These are the activations of a small neural network, seen along a few directions. Each row is one input.
Each table varies a few parts of the input and shows all the possible inputs, shuffled.
Descriptions start from the smaller parts, as in this example, which fits no table here: one of 4 places along a line, together with either a single point or (one of 2 separate values, together with one of 5 places around a ring) or one of 11 places along a line.
Shared parts are said once, and a part with two or three values counts as separate values.

Other details of the inputs vary at random and push rows far along two fixed directions, the same in every table; ignore that.
To show where, the next rows are all for the same input, with only those details redrawn:
[-10 -11  -1  -7  14  -4  -9  -9   2   1  12   5   8  -7]
[ 13   0   2  -8  -9  15  -2 -13  -4  -6  -8  -6  -2   5]
[-16 -13  -2  -7  22  -9 -13  -8   5   2  20   8  11 -11]
[ 18   3   3  -9  -8  17  -5 -17  -1 -11  -8  -5  -4   8]
[ 13  -1   2  -8 -10  15   0 -11  -6  -3 -10  -7  -1   4]

A family of inputs:
r1: [-15 -10   3  -3  32 -18 -11   3   1  10  10   9  -4 -13]
r2: [ 21   5   3   0   0  -1   2  -6 -11  -8 -13 -10 -26  11]
r3: [  4  20  -3   6 -11   9  10   1   7 -20 -11  -9 -10  -5]
r4: [  6  17  13   2 -14  13   0 -10  12 -16 -12   1 -15   8]
r5: [ 11  13  -7   3  -1  17  15  -2   8 -13  -8 -12 -14   0]
r6: [-22  -1  -3   6  13 -13 -19   1  22   4  22  16   8  -1]
r7: [-15   2  -6   8   8  -7 -19  -3   5   4   8  15   7  -2]
r8: [ -8 -10   6   8   7 -27  -9   3 -10  -2  12  -4   6  -6]
r9: [-18  -3  -6   5  13 -16  -5   3  16 -15  25   1  15 -20]
r10: [-21  -3   1   1  28  -2   0   4  16   1  26  11   0 -12]
r11: [-16  -3   4  -3  18  -1  -1  -4  16   4  11   7  -6  -4]
r12: [ 22   8  -6  -1  -8  16  11 -10   9 -20   1 -16  -2   2]
r13: [-10 -13  -5   2  29 -23  -5  11  11  -2  13  29  16  17]
r14: [  7   7   2  -4  -2  17   2  -8  -5  -2 -18  -2 -15   5]
r15: [ 14  19  -1   6 -17  18  -5   1  11 -12   0   1  -5  13]
r16: [ 13  -1   6  -7 -15  15   7  -8   6  -3  -4  -9  -2   7]
r17: [ -5   0  -1   9  12 -18 -18   3   0  10   6  12   6  -4]
r18: [-30   0   4   3  22 -14 -14  -3   4   0   9  16   2 -14]
r19: [ -7  -9  -8   0  28 -19 -16   1   4  16  17  14   3  -6]
r20: [-13 -10  10   2  17 -24 -18   0  -1   2  14   6  14 -15]
r21: [ 17  11  -4  -2  -9  19  -4 -11  15  -1  -3  -1 -10  20]
r22: [ 21  11  -2  13 -13  -6  -8  -4  -9  -6 -10  -4 -12  16]
r23: [-17 -23  -6  -6 -42   8  46  37 -47  53 -37 -22  17 -16]
r24: [ 14  14  10   8  -8  -7   0  -6 -13 -12 -15  -8 -19   9]
r25: [ 16  14 -18   4  -6  15   8  -1  11  -6  -1 -11  -6   9]
r26: [ 15  11  10   1 -21  16   1  -4   7 -21   2  -5   1   3]
r27: [-13 -10   1  -3  19  -4  -2   0  15  -2  33   6  13 -12]
r28: [-15  -6   5   1   5  -8 -14  -6   1  -5   9   7  12 -10]
r29: [ 14   8  -9  -1  -7  16  -3  -9  -1   6 -11   2  -7  13]
r30: [-22  -7 -22  11 -51   2  51  57 -34  50 -36 -26  17 -17]
r31: [ -2 -17  -2  -2  14 -23  -4   2  -9   4  15  -5   0  -5]
r32: [-14  -1 -10   2  24  -3  -8   4  19   7  33  12   8  -2]
r33: [  8   5  11   0 -22   9  -1  -7   7 -11  -6  -4   1   5]
r34: [ 19  -4   9  -7  -7   0  12   5  -4 -17 -15   5   9  25]
r35: [ 22   1 -10   5  -8  -3   3   0 -13   7  -8  -6 -15  14]
r36: [ 22  -4   6  -8  -9   4   0  -3 -11   1 -12 -11  -4   2]
r37: [ 10  12  13   3  -7   0  -3  -2 -10  -4 -21  -3 -12   1]
r38: [  4  17   8   3 -14  15   8   3   5 -14  -6   0 -10   0]
r39: [-50 -31  -1  -4  -1 -33  52  62 -37  55 -21   9  28 -14]
The inputs of r31 and r2 match in every part but one. If r8 is changed in the same way as r31 into r2, which row does it become?
Answer: r24
Describe the family of inputs behind these rows.
Answer: one of 3 separate values, together with either a single point or (one of 2 separate values, together with one of 6 places along a line)

A family of inputs:
r40: [-22 -29   1  -6 -15 -11  23  25 -37  47 -17  -9  15 -16]
r41: [ 29  19   7   5 -15   7  -4 -10  -9 -17 -26  -6 -21  16]
r42: [-26  -5 -12  11 -30  -2  40  46 -21  42 -22  -8  12 -10]
r43: [ 27  14   7   1 -14  12  -8 -15  -7  -9 -17 -10 -21  10]
r44: [ 29  15   4  -4 -10  22  -3 -13  16 -26  -6   5  -4  26]
r45: [ 29   6  11  -6  -6   6  -8 -17  -8 -20 -18   0 -10  20]
r46: [-31  -2 -12   3  38 -11 -15  -3  28   0  39  15   5 -15]
r47: [-23  -8 -12   2  39 -17 -24 -10  18   3  39  10   4 -19]
r48: [-21  -8  -8  13 -28 -15  39  48 -32  42 -27 -11   6  -9]
r49: [-19 -20  -7  -9  40 -15 -23 -15  16   3  39  12  15 -13]
r50: [-25 -15  -6  -8  40  -9 -14  -7  26   0  39  18  16 -11]
r51: [ 17  19  18   0 -28  22   0 -17   7 -38 -10 -17  -6  -6]
r52: [ 36  13   8  -2 -10  11  -2 -12   3 -26 -13   1 -10  28]
Describe the family of inputs behind these rows.
Answer: either a single point or (one of 2 separate values, together with one of 6 places around a ring)
Change only the choice among 2 separate values in r44. List by row number the other rows that result.
Answer: r42

A family of inputs:
r53: [ 18  -1   1   0 -31   8  29  22 -24  14 -33  -6  -6  21]
r54: [-20 -25 -11  -8  -5  -2  15  17 -15  30   3 -11  23 -23]
r55: [ -9  -2  12  -6  29 -10 -24 -23  20 -29  29  13   4  -2]
r56: [-16   7  -8   6  15   3 -11  -5  39  -8  32  14   6   0]
r57: [ -2  -6  -9   0  22  -9 -15  -6   2   8  13  10  -7   5]
r58: [ -4 -10   5  -7  -4   0   3  -7  -8   0   3 -12   4 -10]
r59: [-15 -13  -1  -4  18 -11 -14 -13   2  -5  23  -2  12 -17]
r60: [-19 -19 -14  -6   4  -3  16  17 -16  43  -1  -1  11 -12]
r61: [-24   1  -1   8   8  -6  -3   8   8  -3  25  -2  10 -28]
r62: [-11  -9  -3  -5  30  -8  -8  -2  14   6  18  20   9   3]
r63: [-23 -26  -5  -9  -2   0  15  15 -13  34   0  -9  18 -22]
r64: [ 25  -2  -2  -2 -15   6  12   3 -14   5 -15  -9 -11  18]
r65: [ 29   9   1 -12  -2  30 -18 -33  13 -21  -1  -6 -13   9]
r66: [  2  13   6   6  26 -16 -30 -13  13 -17   8  19 -10  12]
r67: [ 14   8   1   6  26 -18 -34 -20  14 -26  19   8  -6   9]
r68: [ -7   3   9   5  26 -23 -30 -17  15 -28  22  16   3  -6]
r69: [ 20  -4  -4  -7 -14  18  15   0 -10  16 -17 -10  -3  10]
r70: [ 26  13  15  -5 -25  27   4 -18  -5 -20 -25 -11 -13  15]
r71: [-19 -12   1   4  20 -29 -18  -4  -1  -2  21   4   9 -22]
r72: [-10  12  -9  11 -13  -3  27  26   3   0  -9  -7  -2  -3]
r73: [-18  -8   4  -2  23 -12 -17 -12  10 -15  24  10  13 -10]
r74: [-25   7 -10  14   4 -11  18  24   8   6   0   1   1 -11]
r75: [ 37  14  -2  -5  -5  22  -4 -17  10 -22  -8   5  -5  27]
r76: [-15  -7  -6   2  19 -14  -5   9  -3  15   5  18  -1   6]
r77: [ 29  17  18   1 -28  10   3 -10  -9 -24 -28  -9 -15  13]
r78: [-13  -7   2   6  31 -30 -22  -2   5   2  18  11   0  -6]
r79: [ 24   5   1  -8 -10  17  12  -1   0  -4 -13   1  -2  21]
r80: [ -1  16   3   5 -22  20  11   6  -5   1  -9 -13  -9 -15]
r81: [-12 -10  -1   2  20 -17  -2  10   0  12   7  17   2   7]
r82: [-29 -11   3  -3   6  -7   2   4  -9  14   4   4   9 -16]
r83: [ -8  -6   7  -6  30  -7 -27 -29  16 -18  28   4   0 -10]
r84: [-25  -1   4   5  -1  -5   9  17   1   6  16  -6   8 -28]
r85: [ -1 -10  -3  -7 -22  14  19  14 -14  14 -15  -8  15  -4]
r86: [  4   2  12   4 -37   3  23  16 -29  15 -40 -13  -4  -3]
r87: [  8  -3   5  -9 -16  21  11   0  -3   3 -16  -5   3   4]
r88: [ 11  14 -12   7 -44  30  27  15   4   6 -16 -14   4  10]
r89: [-30   7 -15  13  -2  -8  22  30   0  17  -6   0   0 -14]
r90: [ 17  25  -8   4 -21  32   0 -10  25 -15  -2  -1 -12  17]
r91: [ 50  17   3  -2  -1  20 -17 -31  10 -30  -8  -1 -28  34]
r92: [  6  -6  -4  -9  38  -7 -21 -21  24 -13  34  13   3   6]
r93: [ 14   7   9   6 -19  -6  11  15 -16   1 -25  -4  -6  15]
r94: [-6 -4  0 -9  5 11 -5 -6  6  2  3  6  5 -3]
r95: [-15  -4   6   8   8 -24   0  18 -10  15  -7   9   3  -1]
r96: [-18  -8   2   2   3 -17  -5   2 -14  15  -1  -2   0 -20]
r97: [ 6 -3 -6  3 -2 -5  6 10 -9  4 -6  8  2 14]
r98: [ -9  -3   0  10   2 -23   1  19 -13  10  -6   6   8   1]
r99: [ -1 -11   2 -11 -32  17  32  21 -20  21 -25 -13  12  -3]
r100: [  0  -3   9   0  10 -17 -16 -13   2 -14  11  -1  -3  -9]
r101: [-10 -19 -15  -4   7  -6  11  12 -10  27   8  -1  17  -8]
r102: [ -6  -2   9   1  28 -21 -30 -23  13 -18  21   8  -5 -12]
r103: [ 22  -3   2 -13 -18  23   6 -10  -2  -5  -9 -16  -1   4]
r104: [ 33  30  -1   2 -19  34  -5 -20  36 -37   5  -2 -13  27]
r105: [-16  -9  -4   6  -5 -18   8  22 -26  34 -14  -5   2 -10]
r106: [ 39  10  -4   0   4   9 -17 -24   7 -26   2   1 -16  27]
r107: [ 20  16  12   2 -30  13   4  -6 -15  -8 -34  -8 -16   8]
r108: [ -8   9   6   6 -13  11   9   7   0   0   0 -11  -3 -18]
r109: [-10 -10   2   4   8 -26  -1  14 -11  13   3  -1   3  -5]
r110: [-26   5 -16  15   6 -15  15  26   8   2   8   2   8 -13]
r111: [ 35  18   8  -8 -10  29 -19 -41   6 -32  -8 -12 -22  13]
r112: [ -6  -6  -7  -5  -9   9  20  16 -15  30 -17   3   5   4]
The inputs of r96 and r71 match in every part but one. If r57 is changed in the same way as r96 into r71, which row does it become?
Answer: r106
Describe the family of inputs behind these rows.
Answer: one of 4 places along a line, together with either one of 3 separate values or (one of 2 separate values, together with one of 6 places around a ring)
Change only the choice among 3 separate values in r56. List by row number the other rows that result.
Answer: r74, r108
A walk changes only the place on the line of 4. It starts at r65 and steps to r63. List the rest of the walk in order.
Answer: r103, r54
A walk changes only the place on the line of 4. It starts at r88 and steps to r104. List the rest of the walk in order.
Answer: r56, r90
Change only the choice among 2 separate values in r63. List by row number the other rows that result.
Answer: r87
Change only the choice among 3 separate values in r84. List by row number the other rows that result.
Answer: r72, r104

A family of inputs:
r113: [ 11   6  -4  -4 -17  23  13  13   2   7 -14   6   1  19]
r114: [  5 -12  -7   7 -19 -14   9  18 -27  29 -21 -16  -5   0]
r115: [-23 -21  -5  -5 -10   1  13  13 -27  37  -7 -17  18 -33]
r116: [ -4 -15   3   5 -10 -23  20  25 -30  31 -23   5  13   8]
r117: [ 15  14 -18   2  -1  23  -1  -7  15   0   2  -2  -6   4]
r118: [ -8   8   1   9  20 -14 -19 -12  26 -42  27  12   3  -2]
r119: [ 33  17 -13  -1 -12  26  -8 -19  25 -17   4  -8 -14  20]
r120: [ -2 -12  -6   2  24 -30 -14  -3  -5  -5  12  14   4   9]
r121: [ -7  -7 -10   7  -6 -15   8  22 -33  35 -21 -11   0 -10]
r122: [ 21   5  13  -7 -14  30 -10 -29  -5 -11  -8 -13 -15   2]
r123: [-28 -26  -2  -8  20 -19 -16  -8   5  13  33  -3  18 -30]
r124: [-12  12   0  11  16 -18 -24 -12  28 -27  32   1  -3 -14]
r125: [ 17  -3   6 -14   9   8 -20 -33  10 -34  15   1   5   7]
r126: [-25 -27   9 -12 -13  -3  15  22 -26  33 -11   0  22 -20]
r127: [-27  -9  -1   6  41 -34 -25  -4  -1  14  27  18  -6  -8]
r128: [-30 -14  -1   0  36 -34  -9   7  -6  21   4  18   0  -6]
r129: [  6  28   8  11 -19  14  -1  -7   4 -18  -7  -8 -21  -2]
r130: [ 18   6  11  -2  19 -14 -28 -12   5 -19   0  21 -12  22]
r131: [-13  -8  -7  -1  11  -1   8  14  16  12  13  14  20  11]
r132: [  9  -9   9 -15  29  -2 -21 -28  16 -25  32   1   3  -7]
r133: [  2   3 -11  -5 -25  28  33  15  -7  24 -32  -5  -7  11]
r134: [-47   0   4   7  22 -23   1  14  10   4  12  12   5 -24]
r135: [ -1  10   5   7  14 -11  -3  -2  18 -29  21   0  -3  -9]
r136: [ 30   9  -8  -5  -2  24  11  -4  14 -12   3  -6  -8  20]
r137: [-12   4   9  12 -29  -5  29  27 -11   8 -20  -5  14  -4]
r138: [-15  16  -4  12   6  -8  -9   2   9  -9  11  -3   0 -22]
r139: [ -2 -14  13 -11  -9   3   6  -3  -9   7  -5  -1  19  -1]
r140: [ 22  27  17   7 -16  15 -10 -10  15 -40 -12   6 -14  14]
r141: [ -2 -20  -3   3   4 -25  18  25 -28  28  -7  -5   3  -5]
r142: [ 13   5 -15  -4  -2  17   5  -3  12 -12   6   2   4  22]
r143: [ 30   8  15 -15 -27  38   6 -24  -8 -14 -36 -16 -17  12]
r144: [ 28  19  -9   1 -42  44  26   0  -8  13 -29 -13 -20  18]
Describe the family of inputs behind these rows.
Answer: one of 4 separate values, together with one of 8 places around a ring
The inputs of r136 and r135 match in every part but the choice among 4 separate values. If r142 is changed in the same way as r136 into r135, which row does it become?
Answer: r118
Change only the choice among 4 separate values in r134. List by row number the other rows that result.
Answer: r128, r133, r143
Change only the place on the ring of 8 in r120. List by row number the other rows that result.
Answer: r114, r116, r121, r127, r128, r130, r141
